A small network was shown many inputs. Here are its activations along a few directions, one row for each input.
Each table varies a few parts of the input and shows all the possible inputs, shuffled.
Descriptions start from the smaller parts, as in this example, which fits no table here: one of 3 separate values, together with either a single point or one of 9 places along a line or (one of 6 places along a line, together with one of 8 places around a ring).
Shared parts are said once, and a part with two or three values counts as separate values.
In the rows, zero is written as 128.

Table:
row 1: [104  85 117  99 117 174 142 123 160 144 122]
row 2: [ 77 117 122 146 123 202 148 119 141 135 129]
row 3: [ 94 138 120 133 100 130 151  81  74 128 155]
row 4: [163 170 183 154 130  45 124 239 144 132  51]
row 5: [136 166  90 153 133 149 160  46  76 116 151]
row 6: [122 176  90 147 198 183  77 124  89 104 144]
row 7: [155  89 132  63  97  79 121  68 133 117 144]
row 8: [169 136 225 193 108  94 173 187 189 182  68]
row 9: [191 113 225 164  99  39 183 155 106 149  76]
row 10: [126 143  93 169 153 222 159  84 139 117 127]
row 11: [110 126  81 103 133 118  70 175 116 116 159]
row 12: [124  74 126  91 135 135 130 107 206 134 127]
row 13: [ 90 166  93 139 146 159  84 172  95 111 167]
row 14: [131 114 104  82 155  88  52 154 159 101 149]
row 15: [127 107 118  84  94 104 146  85  93 133 151]
Changing only one part turns row 4 into row 8. The same change can be made to row 11. Which row results?
Answer: row 1
Describe the family of inputs behind these rows.
Answer: one of 3 separate values, together with either a single point or one of 4 places along a line
Start at row 6 and move only the place on the line of 4, one step at a time. The first step leads to row 13. Which rows follow, in order?
Answer: row 11, row 14

Table:
row 16: [ 82 145  59 110 147 185 113 105 126 106 173]
row 17: [137 146 171 146 106  90 138 191 173 149  94]
row 18: [110 153  97 131 123 120 119 122 108 105 164]
row 19: [169 116 190 170 122 122 196 129 176 160  69]
row 20: [148 104 141  78 118  46  70 158 143 115 123]
row 21: [ 96 167  59 115 181 191  47 157 109 106 152]
row 22: [135 179  93 126 159 130  59 175  92 118 131]
row 23: [130 154 145 132 110  74 129 147 124 133 123]
row 24: [ 91 117  91 121 129 227 167  48 105 121 154]
row 25: [137 107 160 142 112  88 164 115 105 140 129]
row 26: [116 118 107 133 115 138 148  89  95 129 162]
row 27: [120 131 124 142 107 164 174  66  88 119 140]
row 28: [141 130 207 160  91 131 194 138 150 166  81]
row 29: [ 89  92  62  64 157 143  51 126 146  84 181]
row 30: [112 115  83 132 146 213 159  35 137 117 153]
row 31: [150  93 161  93 110  60  78 203 191 134  91]
row 32: [ 87 108  71 111 137 203 140  72 113 127 168]
row 33: [146 121 178 144 107 118 201  99  97 150 100]
row 34: [146 158 145 146 157  77  63 204 104 117 109]
row 35: [142 102 182 154 107 103 172 164 158 157 101]
row 36: [147 134 114 143 127 155 172  59 122 133 134]
row 37: [124 118  95  70 125  90  56 138 129 107 163]
row 38: [164 119 169 153 126 107 189  84 131 144  99]
row 39: [152 145 167 158 152  94  73 248 151 135  79]
Changing only one part turns row 37 into row 18. The same change can be made to row 29. Which row results?
Answer: row 16
Describe the family of inputs behind these rows.
Answer: one of 4 places along a line, together with one of 6 places along a line
Change only the place on the line of 6 in row 38. List by row number the other rows that result.
Answer: row 20, row 23, row 25, row 33, row 34
Change only the place on the line of 6 in row 31. List by row number the other rows that result.
Answer: row 17, row 19, row 28, row 35, row 39

Table:
row 40: [124 165 157 162 142 128 135 193 130 161  91]
row 41: [141 167 169 177 113  70 141 146  88 133 125]
row 42: [118 120 150 119 137 100  72 179 123 135 132]
row 43: [ 74 138  68  84 129 146 114 141 101  99 178]
row 44: [154 119 161 131 134 123 186 140 168 155  86]
row 45: [ 82 155  59 116 140 138  76 133 107 118 184]
row 46: [182 165 162 161 142  94 136 133 105 112 109]
row 47: [ 66 152  74 159 154 223 102  73  78 127 178]
row 48: [147 138 137 168 141 133 105 172 169 115  97]
row 49: [115 115 155 121  84 140 146 156 178 143 105]
row 50: [100 126 163 132 107 145 133 192 148 121 101]
row 51: [118 139  54  88 162 134  95  97 143  89 161]
row 52: [176 144 159 151 132  84 153 100 129 127  99]
row 53: [ 78 125  78 110 119 224 153  55 102 120 173]
row 54: [137 156 175 146 103  92 167 145  90 143 125]
row 55: [157 104 129 128 152 104  66 158 136 130 122]
row 56: [118  94 148 118 109 107 103 172 123 154 142]
row 57: [138  74 147  91 123  99 121 123 167 146 128]
row 58: [133 138 166 154 118 135 169 192 124 162 106]
row 59: [ 60 125  83 141 133 231 140  78  68 113 177]
row 60: [174 134 134 129 146  90  95 131  93 109 107]
row 61: [170 147 138 178 163 122 140 178 138 143  82]
row 62: [136 120 159 138 101 132 185 165 150 165  98]
row 63: [109 136  69 129 165 213 118  29 122  98 159]
row 64: [157 125 177 129 118  89 181  94 134 133 112]
row 65: [107 121  68  74 128 127 121  90 146 109 185]
row 66: [113 144  60 148 181 225  99  61  92  92 168]
row 67: [173 115 141 123 121  84 119  94 122 120 105]
row 68: [123 141  45 119 159 134  72 115 114  90 180]
row 69: [ 91 113  82 111 146 215 146  30 127 104 171]
row 70: [130 114 156 115 116 132 147 133 197 132  94]
row 71: [151  91 135 110 147 104  88 130 165 133 112]
row 72: [120 121 156 111 105  90 138 150  77 117 116]
row 73: [142 126 139 144 139 129 120 138 194 126  83]
row 74: [102 154 147 162 122 129 100 186 156 146 106]
row 75: [123  76 142  98  92 107 121 146 149 158 136]
row 76: [167 132 146 160 150 121 159 142 165 146  72]
row 77: [135 144 151 133 116  77 104 147  82 121 122]
row 78: [154 131 166 140  88  91 185 118 116 150 130]
row 79: [138 108 149  98  78  90 151 115 107 139 121]
row 80: [153  94 159 101 111  89 147  92 126 124 117]
row 81: [ 89 129  64  67 107 137 128 113 128 116 180]
Changing only one part turns row 48 into row 49. The same change can be made to row 60. Which row results?
Answer: row 79
Changing only one part turns row 40 into row 62. The same change can be made to row 47. Which row results?
Answer: row 53
Describe the family of inputs behind these rows.
Answer: one of 6 places around a ring, together with either one of 2 separate values or one of 5 places around a ring
Change only the choice among 2 separate values in row 66. List by row number the other rows that result.
Answer: row 68

Table:
row 82: [117 106 122 119 126 169 141  76 163 123 132]
row 83: [100  94 125 116 102 156 166  73 148 142 149]
row 84: [132 139 104 151 159 182 112 126 128 118 130]
row 85: [ 95 105 116  98 121 114  88 159 135 115 152]
row 86: [149 134 116 116 157  94  68 137 101 110 142]
row 87: [ 89 127 128 134 119 184 143 143 119 150 143]
row 88: [116 117 121  96  92 141 185  81 105 138 154]
row 89: [106 117  91  91 147 132  67 159 163 107 146]
row 90: [144 120 115 118 121 118 172  70  95 132 153]
row 91: [124 158 118 152 135 144 145 127  78 123 137]
row 92: [103 139 101 134 149 196 128 139 150 123 135]
row 93: [154 134 114 131 147 128 146  60 115 112 134]
row 94: [180 125 219 141 105  20 117 228 166 145  50]
row 95: [ 92 152 120 130 110 162 151 146  97 143 142]
row 96: [129 144 104 116 129  81  93 137  97 113 152]
row 97: [187 104 218 156  97  60 197 150 172 163  44]
row 98: [ 94 129 120  99 109  98  87 161 107 121 145]
row 99: [127 134 104 123 142 119  50 133 141 112 131]
row 100: [133 166 110 163 154 150 123 113 104 115 137]
row 101: [148 110 107 118 142 157 135  67 151 119 135]
row 102: [169 135 218 185 123  82 175 205 153 164  43]
Describe the family of inputs behind these rows.
Answer: one of 3 separate values, together with either a single point or one of 6 places around a ring
Changing only the choice among 3 separate values turns row 90 into row 96. The same change can be made to row 97. Which row results?
Answer: row 94
Change only the choice among 3 separate values in row 83. List by row number the other rows that result.
Answer: row 85, row 87

Table:
row 103: [168 149 168 172 141 147 140 173 160 135  82]
row 104: [ 98 163 175 154 116 117 147 205  76 150 122]
row 105: [103  89  82  73 124 212 177  59  94 128 185]
row 106: [155 136 168 163 157 147 127 170 163 134  58]
row 107: [177  93 164 104 149  81  93 171 174 111  81]
row 108: [ 95 137  90 157 166 214  87 121  82 113 175]
row 109: [ 80 161  99 164 169 203  83  99 113  94 155]
row 110: [162 136 159 167 171 138 140 167 179 160  70]
row 111: [123 115 153  90 113  47 108 197 110 129 127]
row 112: [174  94 161 104 166  74 103 167 191 138  87]
row 113: [117 168 165 155 118 117 149 199  97 152 116]
row 114: [101 116 181 128  80  96 207 119  78 159 145]
row 115: [ 89 127  64 146 160 216 111 154  94 119 174]
row 116: [109  89  54  56 145 143  61 145 118 121 213]
row 117: [161 106 159 103 110  64  94 177 160 121  95]
row 118: [157  84 174 155 125 126 180  94 175 151  90]
row 119: [ 80 148  64 149 153 208 121 154 136 105 152]
row 120: [ 91 126 113  99 125 197 146   4 117 105 162]
row 121: [ 99 119  56  63 140 135  75 145 164 112 192]
row 122: [ 83 111  74  93 111 199 177  60 134 114 150]
row 123: [181 171  85 133 156  34  64  96  55  88 123]
row 124: [140 169 159 162 110 130 134 186 130 147  89]
row 125: [121 164 165 166 111 123 128 186 117 145  88]
row 126: [161 216 103 194 176 117 115 105  41 101 115]
row 127: [112 113 158  94 104  42 103 201  92 125 134]
row 128: [149 151 162 166 115 132 130 178 147 144  78]
row 129: [100 104  97  97 115 204 139  30  82 119 164]
row 130: [134 115 165 146  76 107 189 103 135 159 109]
row 131: [ 96 140  56  73 151 122  69 124 174 101 180]
row 132: [135 114 168 141  77  99 197  99 124 160 126]
row 133: [162  85 151 161 132 113 189  85 191 178  90]
row 134: [120 121 168 131  78  95 206 106 105 169 135]
row 135: [148 102 163 151  84 108 185  95 155 161 102]
row 136: [161  98 161 164  99 121 187  88 171 146  92]
row 137: [ 98 130  77 106 116 193 172  34 148 113 150]
row 138: [187 165 116 155 135 102 177   9  50 104 139]
row 139: [183 106 167 110 132  80 103 174 175 110  99]
row 140: [ 94 131  85  88 149 128  30  89 139  96 184]
row 141: [134 113 154 103 105  51  92 185 133 118 106]
row 142: [105 112  72  85 142 134  26 111 106 115 187]
row 143: [149 115 152  99 108  62  97 186 143 121 104]
row 144: [ 86 173  69 155 168 200 121 127 148 105 151]
Changing only one part turns row 136 into row 139. The same change can be made to row 134. Which row results?
Answer: row 111
Changing only one part turns row 114 into row 127. The same change can be made to row 118. Which row results?
Answer: row 107
Describe the family of inputs behind these rows.
Answer: one of 3 separate values, together with either a single point or one of 5 places around a ring or one of 8 places along a line
Start at row 110 and move only the place on the line of 8, one step at a time. The first step leads to row 106. Which rows follow, in order?
Answer: row 103, row 128, row 124, row 125, row 113, row 104

Table:
row 145: [ 85 129 128 146 137 227 170  65 136 138 162]
row 146: [112 175  81 154 153 156 106 125  67  95 154]
row 147: [197 160 182 194  96  59 177 164 147 171  41]
row 148: [114 150 114 138 148 146  44 183  95 115 119]
row 149: [197 113 238 170 129  38 136 176 161 128  51]
row 150: [109 151  85 106 165 165  93 175 178 140 143]
row 151: [109  88 137 105 113 175 173  38 142 146 167]
row 152: [137  94  93  78 121 117  82 144 182 116 138]
row 153: [111 114 102  94 120 127 161  55 130 110 172]
row 154: [101 158  76 136 130 195 134  84  92 111 136]
row 155: [109 102 132  92 135  64  68 150 124 120 142]
row 156: [142 138  76 102 122 101 111  99  65 118 164]
row 157: [140  93 220 148  93  95 209 207 145 156  73]
Describe the family of inputs behind these rows.
Answer: either one of 3 separate values or (one of 2 separate values, together with one of 5 places along a line)
Change only the choice among 2 separate values in row 156. List by row number the other rows that result.
Answer: row 146

Table:
row 158: [145 119 191 141  83  58  84 234  97 136  91]
row 159: [133 109  96  86 146 108  77 116 148 117 162]
row 160: [116  92 125  88 106 165 150  84 144 134 157]
row 161: [ 96  81 103  81  88 134 161  90 154 122 165]
row 162: [114 103 120 109 113 182 129  81 140 127 124]
row 163: [123 175 100 152 139 159 139 106  65 130 144]
row 164: [132 125  98 108 147 136  52 126 142 112 130]
row 165: [109 156  83 138 191 165  86 184 142 117 143]
row 166: [ 99 126 105 143 121 212 145 115 132 130 120]
row 167: [111  98  75  76 131  86  92 128 156 109 167]
row 168: [127 136 115 128 130 125 123  65  69 119 140]
row 169: [150 142 175 174 107  73 160 139 172 178  90]
row 170: [186 164 160 147  94  87 169 157 183 146  87]
row 171: [121 154  90 124 174 161  66 165 139 128 141]
row 172: [ 79 135 104 152 142 204 163 129 148 140 150]
row 173: [148 122 218 172 109  90 179 141 147 169  78]
row 174: [117 148 116 150 137 137 129  75  67  97 141]
row 175: [126 142 201  90 104  41 120 236 128 132  86]
row 176: [109 184  93 173 153 162 157 129  71 123 155]
row 177: [141 132 121 106 118 115 127  66  77 114 157]
row 178: [ 86 109 131 139 121 187 134  83 140 104 130]
row 179: [188  87 209 157 131  97 185 165 147 156  71]
row 180: [107 129 103 127 171 137  59 135 144  93 141]
row 181: [127 125  91  93 109  89 143  81  90 126 173]
row 182: [209 107 175 147 134  91 169 168 158 143  58]
Describe the family of inputs behind these rows.
Answer: either one of 2 separate values or one of 5 places around a ring or (one of 3 separate values, together with one of 6 places along a line)
Change only the choice among 3 separate values in row 167. List by row number the other rows that result.
Answer: row 161, row 181
Change only the choice among 3 separate values in row 180. List by row number the other rows that result.
Answer: row 174, row 178
